A small network was shown many inputs. Here are its activations along a few directions, one row for each input.
Each table varies a few parts of the input and shows all the possible inputs, shuffled.
Descriptions start from the smaller parts, as in this example, which fits no table here: values(2) and (point or line(9) or (line(4) and ring(8))).
Shared parts are said once, and a part with two or three values counts as separate values.
In the rows, 128 means zero.

Other details of the inputs vary at random and push rows far along two fixed directions, the same in every table; ignore that.

A family of inputs:
row 1: [124 131 121 124 126 128 119 132 131 151 137 118 125]
row 2: [125 119 130 124 131 133 128 130 131 128 125 132 130]
row 3: [124 125 126 127 135 126 131 137 125 128 131 131 131]
row 4: [129 122 117 126 129 131 130 135 124 124 125 125 132]
row 5: [125 118 122 126 128 137 127 134 128 125 123 127 122]
row 6: [127 121 129 133 128 135 129 125 134 126 123 127 125]
row 7: [132 127 122 133 134 134 129 133 129 126 130 128 131]
row 8: [133 133 126 131 135 127 128 129 123 124 124 128 131]
row 9: [131 132 128 129 131 133 123 127 121 124 127 129 135]
row 10: [136 132 130 126 130 133 123 125 124 122 129 124 132]
row 11: [128 121 126 126 124 132 129 131 133 127 121 128 126]
row 12: [129 128 130 125 137 134 120 125 131 123 129 136 127]
row 13: [123 124 127 126 129 129 127 132 123 127 131 129 138]
row 14: [126 124 125 126 135 128 130 136 125 126 129 129 135]
row 15: [126 125 121 128 126 124 133 137 124 128 125 127 127]
row 16: [127 129 132 131 132 134 126 128 126 124 121 128 121]
row 17: [135 128 130 126 130 136 121 121 131 123 124 129 127]
row 18: [128 127 126 131 138 138 128 130 123 124 127 135 123]
row 19: [131 128 123 131 141 141 125 131 120 124 129 137 124]
row 20: [125 121 122 135 134 138 131 131 129 126 131 133 121]
row 21: [132 123 126 128 126 134 131 119 131 122 131 122 131]
row 22: [129 126 124 132 130 138 125 130 127 126 132 128 136]
row 23: [132 124 126 128 124 137 129 120 135 124 131 128 131]
row 24: [128 128 124 135 132 129 131 133 127 128 129 128 127]
row 25: [132 134 128 132 136 127 127 132 123 126 128 131 127]
row 26: [130 125 128 119 132 138 126 131 133 125 139 130 137]
row 27: [126 127 129 127 137 134 122 127 125 122 128 133 122]
row 28: [128 125 121 125 126 138 124 137 127 127 132 129 135]
row 29: [135 130 130 123 130 134 125 120 127 121 129 126 132]
row 30: [129 119 128 122 129 135 124 127 132 126 129 131 132]
row 31: [127 134 119 126 139 144 117 129 139 151 145 125 127]
row 32: [133 128 128 130 127 136 126 128 130 125 134 122 133]
row 33: [132 126 130 127 137 141 123 126 131 124 124 133 127]
row 34: [132 130 128 122 129 128 124 114 127 121 130 134 132]
row 35: [131 128 130 125 131 129 120 119 130 122 128 133 127]
row 36: [126 135 129 130 131 123 123 125 123 123 131 132 135]
row 37: [134 128 125 123 123 137 125 138 132 126 136 125 133]
row 38: [129 132 123 129 138 124 125 127 121 120 128 131 131]
row 39: [126 129 127 130 137 131 126 131 123 124 133 140 122]
row 40: [130 124 128 120 126 134 127 125 132 127 132 133 136]
row 41: [126 123 121 128 129 133 130 139 125 129 129 133 123]
row 42: [127 170 147 128 117 114 124 142 155 165 143 126 121]
row 43: [104 112 143 138  89  57 168  92 101 130  74  96 117]
row 44: [105 122 143 152  76  38 182  85  98 134  67  91 113]
row 45: [132 131 129 121 133 131 122 119 128 120 134 131 132]
row 46: [131 121 126 131 126 136 125 122 135 124 127 126 126]
row 47: [132 224 201 139  73  72 127 198 207 205 170 136 114]
row 48: [121 121 128 127 132 130 132 137 126 129 130 134 125]
row 49: [132 124 126 125 119 132 125 131 137 127 127 128 127]
row 50: [128 133 125 130 140 125 125 131 123 123 134 136 127]
row 51: [124 123 128 134 130 138 128 130 133 124 127 126 120]
row 52: [123 121 126 128 134 130 130 137 122 129 131 134 126]
row 53: [135 127 124 122 120 136 127 131 137 127 132 131 132]
row 54: [125 119 120 128 130 137 130 139 128 127 129 133 123]
row 55: [137 131 130 124 128 136 124 119 130 123 128 132 132]
row 56: [135 126 123 120 125 139 126 134 135 125 136 128 132]
row 57: [132 136 130 124 134 132 118 128 128 121 138 130 133]
row 58: [124  99 100 120 155 136 119  90  98 128 126 118 128]
row 59: [126 131 127 131 136 125 127 129 119 124 130 136 122]
row 60: [116 117 136 132 100  79 156 100 106 126  96 101 132]
Each input here is: ring(5) and (point or ring(11)).
Q: Changing only the ring(5) part turns row 38 into row 8. The same change can be made to row 58. Which row results?
A: row 42
Q: Changing only the ring(5) part turns row 60 into row 32. The same change can be made to row 2. Which row results?
A: row 6
Q: List by row number the other rows that have the ring(5) part in common with row 15.
A: row 1, row 4, row 5, row 11, row 28, row 37, row 41, row 49, row 53, row 54, row 56
Q: Which other rows does row 35 become when the ring(11) part takes its other values? List them by row number.
A: row 12, row 27, row 34, row 36, row 38, row 39, row 45, row 50, row 57, row 59
Q: Which other rows does row 33 become when the ring(11) part takes its other values? List them by row number.
A: row 8, row 9, row 10, row 16, row 17, row 18, row 19, row 25, row 29, row 55

A family of inputs:
row 61: [121 129 149 154 128 130 145 146 143 111 109 140 113]
row 62: [ 99  55  80 124 134  70 168  28  37 128  76  64 152]
row 63: [160 169 159 111  96 117 115  91 154 109 132 134 169]
row 64: [137 152 145 136  87 132 144 192 173 127 149 142 133]
row 65: [129 117 120 118 149 183  96 133 144 154 150 132 111]
row 66: [123 101 101 125 145 166 118 113 141 140 119 124 110]
row 67: [135 113 103 134 194 172 104 132 106  91 133 164 119]
row 68: [114 196 207 156  32  26 178 186 176 148 111 120 125]
row 69: [126 106 117 118 145 151 128 155 110  86 136 155 143]
row 70: [106  93 116 144 141  64 160  56  52 111  57 102 117]
row 71: [137 103  94 105 136 175 115 146 144 133 150 124 140]
row 72: [131 119 117 106 122 150 118 142 143 160 157 116 138]
row 73: [127 118 129 129 155 159 123 148 123  93 127 166 113]
row 74: [112 184 174 151  84  45 145 119 150 188 129 114  95]
row 75: [117 188 153 151 119  81 123 135 141 170 140 127 107]
row 76: [151 118  94 106 198 198  89 162 104 108 176 159 157]
row 77: [126  99  93 118 177 185  98  99 124 146 152 132 115]
row 78: [100  74  84 129 121  54 167  38  15 112  61  63 148]
row 79: [127 149 160 150  97 123 152 157 156 122 110 140 105]
row 80: [137 153 132 119 149 143 104 187 133 114 160 159 146]
row 81: [131 124 110 102 144 154 110 142 140 160 167 124 147]
row 82: [133  91 112 132 140 173 119 121 136 119 116 135 109]
row 83: [162 171 170 119 109 125 110  81 159  96 127 122 132]
row 84: [132 149 154 134  71  97 144 163 168 144 128 115 129]
Q: Changing only one part turns row 78 into row 75. The same change can be made to row 84. Which row results?
A: row 82
Q: Describe the family of inputs behind these rows.
A: values(2) and (point or ring(11))
Q: Which other rows does row 79 become when the values(2) part takes its other values? List them by row number.
A: row 64

A family of inputs:
row 85: [117  79 101 108 129  94 156 104  77 104  77 111 149]
row 86: [142 150 120 119 163 168 104 183 145 135 150 144 140]
row 87: [152 119 109 110 190 223  71 145 137 110 148 157 135]
row 88: [123 132 131 124 156 143 129 188 138 120 168 162 124]
row 89: [129 110 105 129 164 167 125 151 129 122 167 157 151]
row 90: [134 165 158 104 102 139 111 196 199 205 153 129 104]
row 91: [112 163 161 130 114  67 125 141 126 150 139 140 107]
row 92: [124 142 133 141 101  89 153 115 107 133 112  87 142]
row 93: [130 100 120  94 141 131 115  81 103 105  95 129 135]
row 94: [ 93  54 120 131 126 118 158  98  80  76  80 129 120]
row 95: [123  28  97 122 109 113 159  50  67  77  79  89 160]
row 96: [125 194 192 141  58  75 151 168 176 147  92 120 119]
row 97: [124 121 109 145 162 142 126 101 101 135 130 130 132]
row 98: [158 110 106 121 168 231  83 153 143  99 173 138 148]
row 99: [118 136 153 129 117  77 156  67 134 134 110 125 125]
row 100: [154 140  92 107 173 193  77 146 132 121 181 162 135]
row 101: [111  33  95 141 132 119 166  58  75  84  81 117 148]
row 102: [155 119  76 124 184 215  94 165 127 105 167 152 133]
row 103: [149 132  96 116 185 218  79 142 121 124 187 137 151]
row 104: [120 189 174 151 103  70 150 196 157 154 136 130 108]
row 105: [128  48  83 130 106 118 163  70  75  70  70 113 136]
row 106: [134 121  94 140 142 131 126 100  93 121 115 117 121]
row 107: [145 181 155 150  79 117 141 170 172 127 125 131 109]
row 108: [139 179 186 144  79  82 141 120 163 150 122  99 127]
row 109: [143 141 134 141 168 180 108 125 158 129 159 155 125]
row 110: [124 100  98 112 148 183  78 149 172 162 184 107 133]
row 111: [125 158 149 109 104  71 124 126 120 151 107 126 136]
row 112: [109 120 159 125  66  57 172 110 119 119  60 111 136]
row 113: [130 121 122 112 153 192 113 177 146 173 178 155 100]
row 114: [126 189 180 151 122 122 108 179 177 145 150 150  97]
row 115: [126  90 111 148 146 153 141  98 111  99 107 123 132]
row 116: [135 151 149 127  79  63 152  83 137 122  97 119 109]
row 117: [120 120 116 135  81  54 180 112 101 118  88 107 129]
row 118: [133 170 185 116  68  61 142  98 157 144 125 103 132]
row 119: [123 103  88 117 181 224  93 151 152 167 186 157 132]
row 120: [122  72  62 115 147 176 120  98 111 136 123 112 110]
row 121: [117  93  99 103 137 119 125  60  67 110 122  96 157]
row 122: [108 187 190 156  80  85 146 180 170 135 118 134  95]
row 123: [112  97 127 114 150 127 117  95 102 101 118 144 108]
row 124: [117 145 133 154 123  98 152 133 122 144 119 117 130]
row 125: [142 163 150 150  91  91 145 112 148 130 103 118 103]
row 126: [129 147 114 117 174 168  97 131 135 141 183 162 142]
row 127: [114  56  84 118 129 108 159  63  51  91  92  80 161]
row 128: [140 198 167 134 115 104 105 186 169 172 137 140 127]
row 129: [126 192 174 153 115  85 122 184 158 165 148 139 105]
Q: Describe the family of inputs behind these rows.
A: values(5) and (point or (values(2) and line(4)))
Q: Changing only the values(5) part turns row 120 into row 119. The same change can be made to row 116. Which row results?
A: row 99
Q: Changing only the values(5) part turns row 106 into row 128. The same change can be made to row 107. Which row results?
A: row 96
Q: Which other rows does row 88 become when the values(2) part takes its other values? List them by row number.
A: row 94
Q: Which other rows does row 121 become when the values(5) part takes its other values? List them by row number.
A: row 91, row 100, row 111, row 126
